Each row below is a small network's average activation on inputs in which a field has the value named, seen along a few directions.
Related values have similar rows: they may be neighbours, one step apart, or belong to one group.
In the rows, 500 means zero.
Strong random noise was added to every row along 13 fixed directions; ignore it. To show where, here is one row again and again, with new noise each time:
[612 277 415 396 504 543 423 431 369 445 470 586 325 609 497 390 497 563
 448 382 589 355 499 295 488 494]
[537 471 554 567 595 525 499 420 353 588 534 512 571 649 515 402 506 644
 577 509 467 457 455 483 472 517]
[624 495 552 520 397 476 626 474 364 458 430 407 528 577 498 477 456 570
 499 493 543 417 599 494 441 579]
[550 346 519 493 378 501 438 486 660 465 477 354 522 535 409 458 369 505
 519 348 708 503 616 483 492 397]
[387 440 312 341 623 529 415 378 358 539 411 534 451 566 514 628 376 484
 609 432 494 356 343 626 573 476]
[454 571 577 411 479 515 570 547 594 503 445 463 641 396 450 603 518 342
 523 523 528 640 591 547 517 584]
[412 453 552 595 558 531 420 481 534 605 564 529 634 614 491 589 523 529
 625 274 634 516 508 479 436 472]
[534 534 535 465 495 367 455 467 609 508 476 439 543 498 427 580 439 507
 423 455 550 567 482 523 622 587]
[544 495 506 402 417 444 425 415 598 447 489 582 421 568 519 452 518 522
 430 666 643 629 414 348 621 558]
[530 636 403 591 502 414 429 565 547 378 421 413 513 553 480 747 543 530
 449 451 602 379 453 495 455 409]
[535 561 549 529 278 384 585 399 384 467 442 485 367 520 537 513 352 616
 471 578 383 489 394 664 529 676]
[595 522 524 495 478 444 491 455 619 550 460 479 487 434 505 515 530 495
 410 658 415 576 662 398 601 463]
[475 597 519 634 544 503 531 578 412 426 513 487 658 582 526 580 532 544
 563 389 623 434 411 562 388 504]
[577 456 424 587 534 459 476 478 574 494 487 398 454 360 502 431 368 572
 454 474 353 422 559 640 571 346]
[476 598 452 541 526 584 468 512 363 418 468 607 425 572 567 521 627 556
 541 692 419 449 324 458 389 454]


G, 12 values:
g9: [328 401 565 430 409 488 429 553 476 560 560 685 484 451 558 563 407 344
 394 462 426 588 471 500 552 590]
g6: [439 506 567 580 507 296 370 582 660 493 614 458 549 562 388 498 425 556
 389 313 622 577 267 547 587 586]
g1: [502 614 524 623 349 590 505 539 601 479 504 315 519 640 469 543 573 584
 643 597 645 484 550 525 310 376]
g4: [507 505 560 702 525 525 502 526 533 513 568 468 555 470 514 470 529 591
 560 314 479 483 515 582 396 451]
g3: [383 659 488 521 661 518 580 464 564 599 499 360 741 472 528 638 509 453
 638 548 528 558 567 679 538 408]
g11: [526 733 593 420 527 234 516 385 452 652 484 512 428 599 381 706 550 559
 389 593 322 575 386 488 658 859]
g2: [483 557 687 660 377 418 780 429 522 621 606 303 639 474 548 314 340 632
 635 454 489 617 551 812 514 629]
g7: [429 597 372 532 466 463 652 487 649 428 540 524 572 346 670 512 465 412
 596 449 746 563 538 612 590 457]
g5: [565 508 338 402 523 456 515 672 493 323 479 529 444 387 477 510 516 370
 325 418 611 381 494 421 533 502]
g12: [491 487 634 467 601 371 268 589 692 611 543 432 487 493 280 588 541 484
 317 443 288 602 467 435 587 596]
g10: [491 455 393 512 483 532 473 518 587 361 565 553 289 434 502 412 597 512
 471 405 597 488 385 440 451 409]
g8: [524 623 667 482 419 405 570 552 511 528 491 329 690 592 353 608 413 459
 488 450 596 556 556 614 508 692]
Each value of G is a pair of two hidden parts, and every pair occurs once (6 first parts, 2 second parts).
g6 and g7 share the first part; g6 and g9 share the second. Which value has the first part of g9 and the second part of g7?
> g3
g12 and g4 share the first part; g12 and g2 share the second. Which value has the first part of g2 and the second part of g4?
> g10

N, 12 values:
n5: [516 344 472 371 293 511 419 431 451 456 363 286 433 583 425 477 147 497
 461 658 490 397 536 656 557 348]
n10: [584 420 603 753 337 394 530 383 522 633 550 403 420 671 543 526 501 738
 497 355 529 441 654 399 422 459]
n6: [458 373 505 474 406 593 441 551 610 505 470 502 424 268 424 505 355 362
 485 368 342 524 628 642 494 403]
n7: [414 661 631 557 416 343 405 710 685 436 471 431 612 389 286 748 440 306
 337 543 405 614 469 531 506 464]
n8: [388 587 560 540 458 405 600 473 488 655 466 720 561 447 644 803 677 345
 500 493 460 609 679 318 538 636]
n12: [368 427 586 439 281 484 436 493 540 643 493 565 420 520 453 550 389 401
 516 565 374 603 503 513 504 549]
n11: [550 525 467 527 432 545 487 597 504 432 495 565 510 446 559 491 534 471
 464 559 555 483 557 436 472 461]
n2: [436 558 625 586 555 421 512 580 528 611 639 539 657 488 522 495 527 491
 454 452 454 604 514 500 552 605]
n3: [524 495 450 333 463 493 511 402 500 432 496 517 340 561 483 481 582 518
 463 499 634 541 396 408 534 644]
n9: [434 484 568 607 418 465 504 420 551 686 610 645 523 468 693 428 371 544
 525 649 382 618 584 574 638 496]
n1: [455 518 438 456 501 426 587 388 473 524 495 626 551 406 704 534 412 478
 497 505 558 554 511 586 664 610]
n4: [620 505 494 379 442 400 551 559 511 398 307 414 478 319 415 584 438 351
 308 627 311 465 669 484 595 555]
Each value of N is a pair of two hidden parts, and every pair occurs once (6 first parts, 2 second parts).
n8 and n10 share the first part; n8 and n6 share the second. Which value has the first part of n6 and the second part of n10?
> n5
n12 and n2 share the first part; n12 and n4 share the second. Which value has the first part of n4 and the second part of n2?
> n1
